Each row below holds a small network's activations on one input, seen along a few directions.
In each table, some parts of the input vary, and every possible input appears once, in random order.
Descriptions start from the smaller parts, as in this example, which fits no table here: one of 4 places along a line, together with either a single point or one of 11 places along a line or (one of 3 separate values, together with one of 5 places around a ring).
Shared parts are said once, and a part with two or three values counts as separate values.

Other details of the inputs shift rows strongly along two fixed directions, in all tables alike. That doesn't count.

Table:
row 1: [-6.39  0.84  2.68  0.50  1.88 -3.00  2.60 -3.77 -2.72  2.60  0.27]
row 2: [-9.40  0.43  3.00  0.08  1.25 -4.28  1.25 -3.58 -1.45  3.12  0.96]
row 3: [ 2.75 -1.81 -3.37 -1.20 -8.06  1.42  5.61  0.62 -4.45  0.04 -1.14]
row 4: [ 0.78  1.11  1.57  0.74  0.81  1.72 -0.12  0.79  1.02 -0.44 -1.09]
row 5: [ 2.00  0.68 -0.39 -0.18  1.28 -0.54 -0.35 -1.03  1.05 -0.18  0.85]
row 6: [ 4.91  0.77 -2.85 -0.72  1.11  3.09 -2.69  1.41  2.49 -0.30 -0.63]
row 7: [-8.14  1.16  3.74 -0.58  0.34 -1.45  0.23 -2.01 -0.10  3.16  0.07]
row 8: [ 5.15 -1.62 -1.32 -0.29  0.39 -0.09 -1.77  3.67 -0.77 -3.32 -1.49]
row 9: [ 1.84  0.68 -0.28  0.24  0.74 -0.01 -0.53 -1.12  1.82  0.09  0.90]
row 10: [ 2.41 -1.73 -2.50 -1.09 -8.58  3.04  5.38  1.07 -3.36  0.78 -1.07]
row 11: [ 1.76 -1.63  0.68  0.34  4.26 -0.17 -5.10  2.07  1.60 -7.03  0.84]
row 12: [ 2.71  0.64 -1.38  0.96  6.37  0.17 -5.90  0.75  4.87 -2.58  2.01]
row 13: [-0.69 -1.17  1.35 -0.46 -1.02  2.53 -1.29  1.30  0.41 -2.25  0.40]
row 14: [-1.23  0.40  2.80  2.68  6.22 -1.07 -3.53 -0.07  3.51 -2.80  1.03]
row 15: [ 3.79 -1.09 -3.04 -2.05 -5.56 -0.12  5.42  1.12 -4.09  1.68 -2.66]
row 16: [ 1.44 -0.67  2.34  0.68  3.68  1.46 -5.87  4.00  3.10 -3.47 -0.21]
row 17: [ 0.25 -0.12  0.71  0.01  0.03  0.13 -0.48  1.60  1.69 -0.54 -0.64]
row 18: [ 0.28 -1.21  0.29  1.05 -0.19 -0.61 -1.29  1.78  0.09 -0.91 -0.12]
row 19: [ 5.35  0.18 -0.15  1.43  1.14  2.18 -0.66  2.65  2.28 -2.69 -1.14]
row 20: [-0.14  1.12 -2.51 -0.62 -1.53  1.01  1.30 -1.67 -0.32  3.57  0.36]
row 21: [ 1.54  0.88 -2.63 -0.39  2.05 -0.36 -1.04 -0.64  0.65  0.68  1.24]
row 22: [-7.68 -0.37  2.39  0.69  0.24 -3.47  0.33 -2.13 -2.55  2.36  0.71]
row 23: [-0.33 -1.62  0.04  0.71 -0.97  0.51 -0.85  0.58  0.37 -2.93  0.96]
row 24: [ 4.05  0.75 -2.52 -1.18 -6.07  2.13  4.66 -0.83 -1.41  3.13 -1.18]
row 25: [-7.20  2.30  3.01 -0.51  0.17 -0.85  0.44 -4.79 -0.12  4.29  0.76]
row 26: [ 0.04 -0.84  0.96  0.70 -0.37  0.44 -1.46  2.23  0.33 -0.56 -0.32]
row 27: [ 4.76  0.47 -3.05 -2.14 -4.47  0.45  5.02 -0.92 -3.26  2.43 -1.10]
row 28: [-7.86  0.33  2.46  0.33 -0.10 -3.12  1.57 -2.93 -1.03  3.22  0.78]
row 29: [ 1.58  0.05  0.52  1.39  2.33 -0.45  0.17  0.41  0.71 -1.57 -0.27]
row 30: [ 1.68  1.05 -2.57 -1.13  2.62 -0.68 -1.06 -0.56 -0.33  0.42  0.93]
Each input here is: one of 5 places along a line, together with one of 6 places along a line.
The inputs of row 10 and row 23 match in every part but the place on the line of 5. If row 20 is changed in the same way as row 10 into row 23, which row does it become?
> row 12
Which other rows does row 15 become when the place on the line of 6 takes its other values? List them by row number.
> row 1, row 8, row 11, row 27, row 30
A walk changes only the place on the line of 6. It starts at row 6 and steps to row 25. List the rest of the walk in order.
> row 4, row 7, row 16, row 13

Table:
row 31: [-1.24  0.79  2.01  1.42  2.97 -2.57  0.70 -1.60  0.35  0.17  0.32]
row 32: [ 1.31 -0.37 -2.14 -0.63 -1.44  0.27  0.00  0.91 -0.57  0.75  0.32]
row 33: [-0.24 -3.12  2.35  0.08 -1.61  0.44 -2.23  3.61  0.51 -5.41 -0.39]
row 34: [-7.54  2.55  3.51  0.26  3.71 -0.53 -1.53 -4.39  2.28  2.62  2.16]
row 35: [ 2.85 -2.52  1.44  1.44 -2.70  2.88 -0.01  5.03 -0.36 -4.37 -2.06]
row 36: [ 8.64 -0.20 -2.73 -0.28 -1.59  2.88  0.22  3.95  2.04 -0.87 -2.15]
row 37: [ 0.36  0.90 -0.52 -0.78 -3.53 -0.59  5.14 -1.42 -3.48  3.55 -1.84]
row 38: [ 1.32  0.45 -0.35  0.04  4.41  1.25 -5.38 -0.47  3.34 -2.92  2.29]
row 39: [-2.51  1.01  1.65 -0.15  0.82 -1.03  0.41 -0.90 -0.24  2.70 -0.72]
row 40: [-4.34  0.08 -1.12 -1.35 -2.93 -2.33  4.52 -3.26 -5.13  3.57  0.03]
row 41: [ 1.29 -0.36 -0.33  0.01  4.69 -0.73 -4.78  1.86  1.95 -3.10  0.89]
row 42: [ 8.54 -1.76 -4.39 -0.16 -1.08  0.25  1.58  2.43 -0.82 -3.33 -0.99]
row 43: [-2.10  1.59 -1.59 -1.01 -7.18  1.39  6.81 -2.95 -2.73  6.89 -1.06]
row 44: [-6.32  0.95  2.21  1.12  5.46 -1.59 -5.44 -2.79  2.85 -0.28  3.19]
The inputs of row 42 and row 31 match in every part but one. If row 41 is changed in the same way as row 42 into row 31, which row does it become?
> row 39
What is each input in this table made of?
> one of 2 separate values, together with either a single point or one of 6 places along a line
